These are the activations of a small neural network, seen along a few directions. Each row is one input.
In each table, some parts of the input vary, and every possible input appears once, in random order.
Descriptions start from the smaller parts, as in this example, which fits no table here: ring(5) and (point or line(11) or (values(3) and line(6))).
Shared parts are said once, and a part with two or three values counts as separate values.

Other details of the inputs vary at random and push rows far along two fixed directions, the same in every table; ignore that.

A family of inputs:
x1: 49,22,-9,-17,98,38,-71,7,6,-21,44,-13,9
x2: 23,-53,16,19,-14,-36,23,-47,1,-12,-43,17,-40
x3: 43,-50,-17,21,-5,3,34,-10,16,20,-29,67,-25
x4: 38,-33,-27,-3,-1,6,45,-37,-18,-2,-34,34,-42
x5: -18,49,3,-7,35,27,-57,56,22,16,56,-13,49
x6: 28,12,38,4,90,-12,-86,-6,16,-24,39,-28,12
x7: 33,-21,3,6,-9,-3,54,-38,-58,-16,-43,20,-30
x8: -88,47,-4,-9,-96,6,39,51,-5,27,6,-24,48
x9: 39,29,25,13,92,26,-68,17,-5,0,47,14,34
x10: -83,42,-49,-40,-92,25,36,29,9,15,6,-47,18
x11: -92,13,-24,-28,-89,-25,9,39,63,19,8,-51,11
x12: -39,45,37,-5,30,-13,-69,21,9,-17,45,-64,38
x13: 28,-30,13,32,-9,-7,47,-21,-34,12,-34,57,-15
x14: 32,-67,-5,11,-8,-36,16,-33,37,-4,-37,26,-47
x15: -79,34,-60,-45,-86,19,35,42,30,23,10,-39,11
x16: 22,23,68,14,80,-20,-76,-7,-23,-39,29,-41,24
x17: 31,-25,-9,6,-5,1,51,-39,-45,-8,-38,26,-35
x18: 33,-35,3,27,-12,1,40,-23,-20,12,-34,59,-18
Each input here is: values(3) and line(6).
Question: Start at x8 and move only the line(6) part, one step at a time. The first step leads to x13. Which rows follow, in order?
Answer: x18, x9, x5, x3
Question: Which other rows does x12 become when the values(3) part takes its other values? List them by row number.
Answer: x13, x17

A family of inputs:
x19: -16,49,17,19,29,52,-60,2,-4,6,44,1,62
x20: -7,45,12,16,30,51,-57,18,-6,3,45,1,61
x21: 29,-45,4,4,4,-32,24,-69,-20,-28,-38,-3,-52
x22: -1,24,16,-6,30,15,-75,5,22,-32,29,-53,25
x23: 7,58,-7,-31,59,23,-27,62,-24,-1,48,-18,25
x24: 56,-55,11,9,4,-9,6,-33,5,-35,-39,14,-36
x25: -10,33,-3,-7,65,9,-82,13,42,14,63,-23,20
x26: -24,33,-5,-19,61,-6,-63,4,16,-3,51,-44,2
x27: -16,34,30,0,41,19,-94,-23,19,-28,41,-55,31
x28: 4,18,11,-9,34,28,-79,37,49,-20,42,-33,41
x29: -67,21,-57,-12,-88,15,67,40,19,58,-2,19,15
x30: -63,-10,-55,-31,-87,-10,47,42,69,41,-5,-9,-10
x31: -25,62,2,-7,59,22,-37,0,-29,15,50,-13,24
x32: 58,-35,10,20,-6,19,43,-18,-43,-16,-44,42,-18
x33: 3,52,-9,-12,56,38,-35,59,2,20,58,6,43
x34: 22,-40,-3,10,35,-29,11,-68,-2,2,-20,25,-62
x35: 10,39,11,3,33,54,-46,49,-1,-5,40,-1,61
x36: 12,53,-11,-20,53,36,-35,71,3,17,55,6,42
x37: -74,-13,-34,-5,-116,2,22,1,62,22,-14,-15,11
x38: 15,-49,73,52,7,-83,12,-29,-13,2,-31,31,-20
x39: -25,31,77,11,40,-52,-62,64,12,-11,43,-43,46
x40: 54,-47,-18,-14,34,-32,25,-9,3,-12,-27,23,-58
x41: 71,-29,10,12,2,19,33,-4,-43,-21,-43,40,-14
x42: 51,-25,5,1,7,-1,59,-25,-62,-20,-40,23,-31
x43: 36,-43,-3,23,40,-15,-7,-62,25,21,-9,45,-42
x44: -50,-7,-31,-37,-112,-5,33,35,44,-7,-27,-41,5
x45: 31,-13,-7,29,32,11,24,-44,-20,33,-7,73,-14
x46: -64,-10,31,-2,-93,-74,44,68,26,17,-23,-23,16
x47: 50,-45,-12,15,45,-14,-6,-27,25,13,-11,40,-41
x48: -75,23,-23,-6,-116,25,51,8,-10,18,-16,-13,20
x49: -72,-3,-55,-42,-82,-24,56,35,42,21,-9,-32,-24
x50: 51,-60,4,28,5,-1,-7,-38,25,-12,-32,36,-27
x51: 17,-42,82,60,23,-82,2,-49,-12,-1,-28,34,-19
x52: 34,-20,21,34,0,20,19,-64,-47,-7,-33,42,-14
x53: 23,46,13,-5,42,56,-58,64,-1,-10,46,-6,65
x54: 44,-19,-12,12,36,-3,44,-24,-48,10,-22,51,-40
x55: -54,-10,-58,-39,-90,-12,46,54,68,38,-9,-8,-10
x56: -80,0,-56,-34,-82,-25,49,19,39,28,-10,-34,-24
x57: -11,54,-8,1,53,32,-43,25,-4,28,58,12,42
x58: -13,57,16,-13,41,23,-35,-1,-51,-16,35,-42,33
x59: 32,-17,-8,13,34,-3,39,-37,-50,13,-15,51,-36
x60: 24,-51,68,48,10,-81,15,-14,-11,-1,-37,28,-21
x61: 58,-24,16,30,17,22,16,-32,-48,-17,-35,38,-14
x62: 75,-63,5,12,17,-1,-8,-11,25,-21,-34,38,-22
x63: -93,9,-28,-27,-100,-22,42,-29,20,2,-19,-60,-12
x64: -66,26,-50,-34,-79,5,77,50,-5,34,-3,-6,0
x65: 7,32,7,-39,42,-5,-50,30,6,-43,30,-73,15
x66: -89,36,-23,-21,-98,8,60,-13,-28,17,-15,-34,10
x67: -14,28,23,11,42,27,-102,-11,42,-11,50,-31,42
x68: 49,-45,3,-8,19,-29,25,-38,-15,-39,-37,-5,-46
x69: 62,-24,2,-6,4,-3,59,-13,-62,-23,-44,23,-32
x70: -75,4,-38,-34,-99,-23,48,2,21,-4,-22,-63,-13
x71: 58,-37,3,40,8,26,22,-25,-24,3,-33,66,-4
x72: 3,58,17,-14,55,26,-39,13,-50,-24,36,-44,31
x73: 38,-45,16,20,3,-9,-11,-61,0,-27,-30,12,-33
Question: What is each input in this table made of?
Answer: line(5) and (point or (values(2) and ring(5)))
Question: Changing only the line(5) part turns x73 into x44. The same change can be made to x59. Which row results?
Answer: x23
Question: Changing only the line(5) part turns x28 into x67. The same change can be made to x39. Which row results?
Answer: x51
Question: Which other rows does x67 become when the values(2) part takes its other values? List them by row number.
Answer: x19
Question: Which other rows does x64 become when the ring(5) part takes its other values? List them by row number.
Answer: x32, x33, x35, x42
Question: Which other rows does x33 become when the line(5) part takes its other values? List them by row number.
Answer: x29, x36, x45, x57
Question: Which other rows agree with x61 in the line(5) part? List them by row number.
Answer: x22, x29, x47, x50, x54, x56, x60, x70, x71, x72

A family of inputs:
x74: -62,-1,-28,-14,-86,-9,34,1,38,30,-12,-5,-6
x75: 17,0,-6,12,9,26,6,-12,-20,9,-4,23,-6
x76: 11,-16,10,18,-1,-1,-14,-17,1,-7,-9,10,-9
x77: -13,53,23,-24,42,21,-69,42,5,-27,49,-59,45
x78: -50,-4,-26,-17,-82,-18,49,28,38,25,-11,-5,2
x79: -2,0,29,17,3,-13,4,-35,-33,-10,-10,-2,-2
x80: 10,-17,-14,-2,15,-3,-8,-31,10,-12,-5,-8,-26
x81: 14,-20,13,12,4,-13,-10,-2,-1,-6,-10,8,-11
x82: 13,-19,13,13,4,-12,-8,-2,0,-7,-10,9,-11
x83: 23,-14,13,-6,4,-3,4,-3,-10,-20,-15,-4,-9
x84: -59,-10,-24,-5,-87,-13,42,24,37,23,-17,-10,9
x85: -90,60,-15,-38,-43,-4,-29,65,50,26,48,-59,42
x86: 14,-19,-11,-8,21,-20,1,-9,9,-10,-5,-9,-29
x87: 25,2,1,0,12,-4,15,0,-23,-2,-10,8,-3
x88: 21,0,-18,1,15,27,14,-3,-18,5,1,33,-2
x89: 18,-2,-3,9,15,15,12,4,-19,8,-5,22,-7
x90: -111,73,5,-23,-63,0,-12,41,5,8,39,-76,55
x91: 24,3,1,1,13,-3,16,0,-22,-4,-9,9,-3
x92: 10,-18,-14,-4,14,-3,-8,-31,9,-10,-6,-9,-26
x93: -58,-9,-24,-5,-85,-19,46,32,37,22,-16,-8,7
x94: 21,-1,-3,8,17,8,15,11,-19,9,-4,22,-9
x95: 20,-18,5,3,11,-9,0,-5,13,3,-4,14,-5
x96: -1,-2,30,15,6,-19,6,-27,-34,-9,-10,-3,-3
x97: 22,-2,-16,-2,18,21,17,4,-17,4,0,31,-2
x98: 13,-17,11,16,1,-7,-11,-9,0,-7,-9,9,-10
x99: 12,-18,-13,-4,17,-8,-5,-24,9,-11,-5,-9,-27
x100: 12,-19,-13,-6,16,-9,-6,-24,8,-9,-6,-10,-27
x101: 0,-4,32,13,9,-24,9,-20,-34,-11,-10,-4,-4
x102: -61,-7,-27,-1,-91,-2,36,9,37,22,-16,-9,11
x103: 20,0,-19,1,13,32,11,-11,-18,5,1,33,-1
x104: -12,54,21,-23,39,25,-74,34,3,-24,50,-59,46
x105: 23,-3,-16,-3,17,21,16,4,-18,6,0,30,-2
x106: -3,1,29,18,4,-12,5,-36,-32,-11,-10,-1,-2
x107: -52,12,-49,-23,-81,12,66,39,8,29,-8,9,5
x108: -12,66,-7,-20,55,50,-64,42,-6,0,66,-25,53
x109: 17,-1,-5,11,12,20,10,-4,-19,8,-4,23,-6
x110: 1,-2,32,13,11,-29,13,-12,-33,-12,-9,-2,-6
x111: 19,-3,-3,7,14,14,11,4,-20,10,-5,21,-7
x112: 15,-20,-11,-9,21,-21,0,-9,8,-9,-5,-10,-29
x113: 11,-15,7,2,15,-16,-5,-10,15,6,-4,16,-16
x114: 19,1,-19,3,13,33,12,-11,-17,4,2,34,-1
x115: 11,-13,5,5,12,-11,-7,-17,15,7,-3,17,-15
x116: 1,-3,32,12,11,-30,12,-12,-34,-10,-10,-3,-5
x117: 14,-21,6,18,8,-5,-6,-9,12,0,-7,13,1
x118: -58,16,-33,-22,-94,0,60,22,4,22,-20,-17,10
x119: 16,1,-6,13,10,26,7,-12,-19,7,-4,24,-6
x120: 20,-16,3,5,8,-4,-2,-12,13,3,-3,15,-4
x121: 18,-15,2,7,6,2,-5,-20,13,2,-2,16,-3
x122: 13,-21,7,19,8,-4,-5,-9,13,-2,-7,14,1
x123: -61,20,-36,-17,-97,12,54,6,5,20,-18,-14,12
x124: 20,-10,9,0,0,9,-1,-19,-9,-21,-14,-1,-7
x125: 21,1,1,2,11,3,14,-8,-22,-5,-11,9,-1
x126: -53,-5,-26,-16,-84,-12,46,20,38,24,-13,-6,4
x127: 19,-15,3,6,9,-3,-1,-13,14,1,-2,16,-4
x128: 22,-2,-3,7,16,8,14,11,-20,10,-4,21,-9
x129: 12,-16,7,1,14,-17,-6,-10,14,8,-4,14,-16
x130: 8,-12,4,7,10,-5,-10,-24,15,6,-3,18,-14
x131: 21,-11,9,-1,-1,8,-2,-19,-10,-20,-14,-2,-7
x132: -20,48,23,-9,41,4,-80,52,13,-10,55,-48,41
x133: -9,54,23,-26,43,14,-67,49,3,-24,50,-59,43
x134: 12,-20,-11,-7,20,-14,-2,-17,10,-11,-6,-10,-28
x135: -62,-6,-27,1,-90,-1,37,9,38,20,-16,-7,11
x136: -21,49,23,-8,42,5,-79,52,14,-12,55,-47,41
x137: -10,54,23,-25,44,15,-66,49,4,-26,50,-58,43
x138: -11,49,15,-18,50,7,-70,47,26,-2,60,-40,47
x139: 14,-18,11,14,1,-8,-12,-9,-1,-5,-9,8,-10
x140: 14,-23,9,16,11,-10,-2,-2,14,-3,-8,13,0
x141: 20,4,-2,4,6,14,7,-23,-23,-3,-10,10,1
x142: 12,-17,10,16,-1,-2,-15,-17,-1,-6,-9,9,-9
x143: 25,-2,-16,-4,19,14,18,12,-19,7,1,31,-4
x144: 13,-21,-11,-8,19,-14,-3,-16,9,-10,-6,-11,-28
x145: 12,-14,5,3,11,-11,-9,-17,14,8,-3,15,-15
x146: 14,-14,7,1,16,-22,-2,-2,15,7,-3,16,-17
x147: 17,-22,9,14,12,-16,0,6,12,0,-7,13,-2
x148: 22,2,-1,2,8,8,10,-15,-23,-2,-10,9,0
x149: 18,-1,-5,10,11,20,9,-4,-20,10,-4,22,-6
x150: 21,3,-1,4,8,8,11,-15,-22,-4,-10,10,0
x151: 17,-14,2,8,7,2,-4,-20,14,0,-2,17,-3
x152: -1,-3,32,14,9,-23,11,-20,-32,-12,-10,-3,-4
x153: 22,-11,11,-2,2,3,2,-11,-9,-21,-14,-2,-8
Question: Changing only one part turns x86 into x134. The same change can be made to x147. Which row results?
Answer: x84
Question: Changing only one part turns x116 into x101. The same change can be made to x107. Which row results?
Answer: x97
Question: What is each input in this table made of?
Answer: values(2) and line(4) and (point or line(9))
Question: Which other rows does x104 become when the line(4) part takes its other values? List them by row number.
Answer: x83, x131, x133
Question: Which other rows does x149 become when the values(2) part takes its other values? List them by row number.
Answer: x109
Question: Which other rows agree with x88 in the line(4) part and the values(2) part? List them by row number.
Answer: x90, x98, x99, x109, x115, x122, x127, x150, x153
Question: Which other rows does x138 become when the values(2) part takes its other values? List them by row number.
Answer: x78
Question: Which other rows agree with x76 in the line(4) part and the values(2) part? List them by row number.
Answer: x80, x106, x114, x119, x123, x124, x130, x135, x151

A family of inputs:
x154: -31,39,-6,-25,20,4,-63,47,47,3,50,-47,34
x155: -16,-15,-20,4,-72,3,81,-2,-36,15,-43,30,-16
x156: 4,16,-18,-5,3,32,-1,17,-11,9,11,12,6
x157: 83,-17,24,10,117,6,-62,-15,2,-21,23,26,-10
x158: -74,27,-34,-25,-81,5,32,27,18,16,5,-30,20
x159: 73,2,40,22,111,7,-52,-32,-37,-22,18,21,2
x160: -3,23,-8,-4,6,22,7,12,-30,8,9,5,7
x161: -43,52,27,-11,10,-4,-55,34,7,-12,42,-65,48
x162: -39,52,4,-25,18,14,-52,35,16,-11,49,-58,40
x163: 47,-69,16,27,12,-42,23,-55,-6,-20,-48,30,-56
x164: -43,52,17,-16,15,-2,-58,30,17,-4,46,-63,40
x165: 74,-29,35,23,116,-14,-76,-22,16,-23,18,15,-14
x166: 86,1,24,16,109,26,-54,-18,-27,-21,18,30,-2
x167: -88,15,3,-8,-89,-29,19,22,25,6,-3,-51,17
x168: -66,31,-45,-21,-82,33,33,42,13,31,8,-11,22
x169: -30,-47,-11,8,-74,-39,53,-25,21,3,-46,0,-35
x170: -75,16,-24,-25,-83,-16,21,26,32,9,-1,-49,11
x171: 63,-46,-2,23,17,0,46,-45,-34,-6,-44,55,-36
x172: 84,-11,19,19,117,16,-59,-17,-5,-13,26,37,0
x173: -51,47,33,-8,9,-14,-62,32,13,-17,43,-68,39
x174: -17,-16,-19,8,-72,5,81,-5,-35,17,-43,31,-13
x175: -73,13,0,-9,-63,-26,5,13,29,9,2,-44,8
x176: -3,22,0,-1,4,15,5,3,-18,5,6,0,12
x177: 79,9,35,17,111,17,-45,-23,-46,-22,16,23,-1
x178: 78,9,45,21,106,14,-43,-19,-55,-30,12,21,7
x179: -14,-31,-29,1,-72,-4,62,-16,11,21,-37,31,-21
x180: -32,43,-8,-24,22,19,-55,46,43,7,54,-38,41
x181: -26,56,-18,-21,22,39,-46,53,28,14,55,-26,48
x182: -7,3,2,-5,3,-1,-6,-3,4,-8,5,-15,5
x183: 9,10,-22,-8,10,22,-1,21,14,12,13,15,7
x184: 73,3,49,22,105,3,-49,-26,-48,-31,15,19,6
x185: -36,43,6,-18,12,8,-66,35,35,-2,46,-55,39
x186: 82,4,26,16,112,20,-47,-21,-39,-28,16,20,0
x187: 53,-53,27,27,8,-25,41,-50,-34,-15,-48,42,-37
x188: -9,-34,-41,-5,-63,-6,64,-4,24,26,-31,38,-25
x189: -22,-23,-8,8,-76,-16,74,-18,-17,12,-44,22,-13
x190: -22,-29,-13,-5,-71,-23,68,-19,-1,12,-42,14,-31
x191: -23,-30,-12,-1,-71,-22,68,-21,0,13,-42,14,-28
x192: -19,46,9,-22,36,20,-69,33,22,-8,52,-43,36
x193: -23,-33,0,4,-79,-39,64,-16,-4,3,-48,3,-26
x194: -7,-2,5,-1,1,-14,-13,-4,11,-9,2,-24,2
x195: 51,-72,16,30,10,-34,14,-53,7,-10,-47,40,-53
x196: -63,26,-56,-22,-74,32,37,52,28,39,13,-3,21
x197: -42,64,6,-20,17,18,-47,33,1,1,52,-45,46
x198: 0,8,-8,-6,1,12,-10,4,6,4,10,4,6
x199: -17,-16,-29,3,-67,7,79,-9,-26,25,-39,33,-21
x200: 75,-42,24,33,32,-5,39,-47,-55,-13,-45,59,-30
x201: 44,-63,24,28,11,-46,25,-57,-12,-14,-47,32,-56
x202: -11,-10,9,0,-2,-18,-27,-2,28,-6,3,-17,-8
x203: -35,44,5,-22,12,6,-66,37,33,-4,46,-56,35
x204: -23,-34,-11,-1,-74,-37,61,-20,5,11,-45,5,-34
x205: -35,66,-13,-22,20,42,-40,48,-10,1,52,-40,47
x206: -6,10,-4,-1,4,7,-3,-3,-4,-2,8,-5,12
x207: 61,-61,7,20,14,-13,28,-48,-7,-6,-42,51,-45
x208: -7,-15,-2,-3,7,-19,-25,8,42,1,7,-9,-8
x209: 68,-47,-4,23,15,7,37,-41,-22,1,-41,64,-38
x210: 64,-69,-1,21,21,-27,21,-39,14,0,-40,51,-48
x211: -22,-28,-3,0,-77,-25,71,-15,-10,4,-46,12,-23
x212: -62,27,-57,-26,-73,31,36,54,26,37,13,-4,18
x213: -36,65,-12,-17,20,44,-40,46,-9,3,52,-39,50
Question: Changing only one part turns x177 into x201. The same change can be made to x171. Which row results?
Answer: x169
Question: Changing only one part turns x206 into x182. The same change can be made to x198. Which row results?
Answer: x192
Question: What is each input in this table made of?
Answer: values(2) and line(5) and line(6)
Question: Start at x175 and move only the line(6) part, one step at a time. The first step leads to x164. Which rows follow, in order?
Answer: x191, x159, x176, x199
